Each row below holds a small network's activations on one input, seen along a few directions.
In each table, some parts of the input vary, and every possible input appears once, in random order.
Descriptions start from the smaller parts, as in this example, which fits no table here: one of 5 places around a ring, together with either a single point or (one of 2 separate values, together with one of 4 places along a line) or one of 9 places along a line.
Shared parts are said once, and a part with two or three values counts as separate values.

Other details of the inputs vary at random and push rows far along two fixed directions, the same in every table; ignore that.

Rows:
x1: [ 20 -16   7  19 -27  33  20  -2   2  41  26  -6 -26 -26 -11]
x2: [-24 -28 -32 -24  -6 -39 -55 -43  39 -36 -34 -14  32  16  73]
x3: [ 18  17  23  29   6  26  36  24 -24  29  12   1 -26  -8 -58]
x4: [ 13 -14   7   8 -19  28   8   6  -1  31  13  -3 -22 -12  -9]
x5: [-12  44  39  17  29   1  36  52 -28  15 -18  -5  -1  -5 -64]
x6: [  6 -30 -11  -4 -39  16 -13 -32  36  23  31  -2 -20 -25  39]
x7: [ -3  -9 -13 -10  -9 -12 -22 -24  20 -14   9   6   1  11  24]
x8: [-29  26  -3 -15  44 -71 -25  10 -22 -64 -59  -6  57  49   2]
x9: [  2 -20 -12 -14 -32   7  -6 -24  29  16  24  -6  -9 -23  32]
x10: [  8 -12 -11  -8 -10  -7   2  -9  -4  -2   4 -10  14   5  11]
x11: [ 10 -31 -13  -6 -33  29 -14 -31  30  25  22   6 -15 -27  37]
x12: [ 12   2  11  14  -5  27  12  15  -8  26   9   0 -29  -3 -29]
x13: [ 14  -1  10  17 -16  48  16  -2  12  45  24  10 -42 -35 -18]
x14: [  0 -15 -28 -15   5  -2 -31 -19   2 -28 -12   9   7  21  37]
x15: [  9 -11  -4   0  -5  26  -1   2  -2  12   4   5 -10  -5   6]
x16: [ -9  31   8  -2  35 -34   7  12 -26 -35  -8  15  12  27 -28]
x17: [  6 -13  12  17 -22   5  25  23   9 -12  28  -6 -20 -57   3]
x18: [ -3  19  -7  -1  28 -41  -2  -6 -22 -45  -5   9  24  32  -8]
x19: [ -3 -19 -29 -14 -13 -28 -35 -42  22 -34   8   1  18  23  48]
x20: [ -3   9  -7 -17  24 -10  -2  13 -25 -24 -19   4  26  25  -5]
x21: [ 11 -46 -22 -12 -54  32 -17 -32  37  37  23 -14 -24 -27  52]
x22: [ -6  12  29  24   0  40  31  28  12  58   2  -6 -33 -39 -35]
x23: [  0  20   7  -3  13 -19  22  10 -21 -12   6  -2  16   7 -23]
x24: [ -8  51  51  34  47  12  53  63 -34  32 -18  -2 -15 -12 -94]
x25: [ -3  11  -3 -18  17 -14   1   3 -16 -21  -9   8  27  14  -4]
x26: [ -5 -23  -6   6 -47  27 -13 -24  46  39   4 -21 -26 -44  38]
x27: [ -3  27   5  -2  44 -12   0  27 -39 -35 -25  14  19  41 -32]
x28: [ 10  -2  -7   6   3  -6   2  -5 -14 -10   1   2   1  14  -5]
x29: [ 10  33  28  25  22  31  40  28 -29  29  12  19 -33 -22 -64]
x30: [-29  29   9 -19  52 -56 -14  27 -21 -56 -50   2  63  55  -8]
x31: [-20 -11 -12 -23  -5 -27 -34 -10  26 -22 -24  -8  32  18  47]
x32: [  7 -12  -5   4 -19   0   2 -18   9   6  24  -1  -3 -10  14]
x33: [  3 -20 -22 -13  -9  -6 -29 -20   5 -16  -5   1   2  22  32]
Each input here is: either a single point or one of 8 places around a ring or (one of 4 places along a line, together with one of 6 places around a ring).
- Change only the place on the ring of 6 in x1. List by row number the other rows that result. => x4, x6, x11, x15, x32
- Start at x28 and move only the place on the line of 4, one step at a time. The first step leads to x3. Which rows follow, in order? => x1, x10

Rows:
x34: [-11 -26 -29 -11 -25 -10 -45 -47  48  -9  -5  -6   1  -1  65]
x35: [-14  16  -9 -24  39 -73 -18   4 -30 -69 -34  -2  70  71   0]
x36: [  6 -32 -13  -4 -37   5  -8 -19  27   6  21 -13  -5 -20  40]
x37: [  6  -7   5   7 -15  18  11   4   0  31   3 -13 -10 -13  -8]
x38: [ -3   5   7  11 -10   6  11  -7  13  22  10  -4 -14 -23  -6]
x39: [ 38 -10 -13   7  -6  30  17 -11 -28  -3  46  27 -32   1 -18]
x40: [  0   0  17  14  -5  42  15  23   7  38   1  -1 -29 -34 -15]
x41: [  0  15  15   2  22 -10  20  35 -34 -14 -17  -4  16   8 -31]
x42: [-13  19  12   5  26  -9  -2  22 -10 -16 -23   6   4   9 -17]
x43: [ -2   9  17  20  -5  35   7   8  14  46  -2  -1 -35 -23 -20]
x44: [ 16  16 -28 -27  52 -57 -20 -14 -64 -90  -7  35  54  98 -14]
x45: [ -2  32  32  25  18   6  45  37 -21  12   9   3 -16 -31 -55]
x46: [  3  30  33  20  12   5  48  39 -24  15  18   2 -15 -26 -58]
x47: [ -6 -39 -29 -27 -28   1 -37 -30  34  -6  -8 -10  14  -2  70]
x48: [ -7  24  14  -3  27  -3  11  27 -26   4 -25  -3  18  22 -34]
x49: [ -5 -30 -27 -21 -34 -21 -34 -49  41  -8  12  -8  15   2  62]
x50: [ -4   3   7  15  -7  12   6   2  14  13   6  -3 -25 -29  -1]
x51: [ -4 -25 -13  -7 -24  24 -26 -24  38  30  -5  -7 -10  -9  39]
- What is each input in this table made of? => one of 2 separate values, together with either a single point or one of 8 places around a ring
- The inputs of x38 and x45 match in every part but the choice among 2 separate values. If x48 is changed in the same way as x38 into x45, which row does it become? => x47
- Change only the choice among 2 separate values in x35. List by row number the other rows that result. => x36
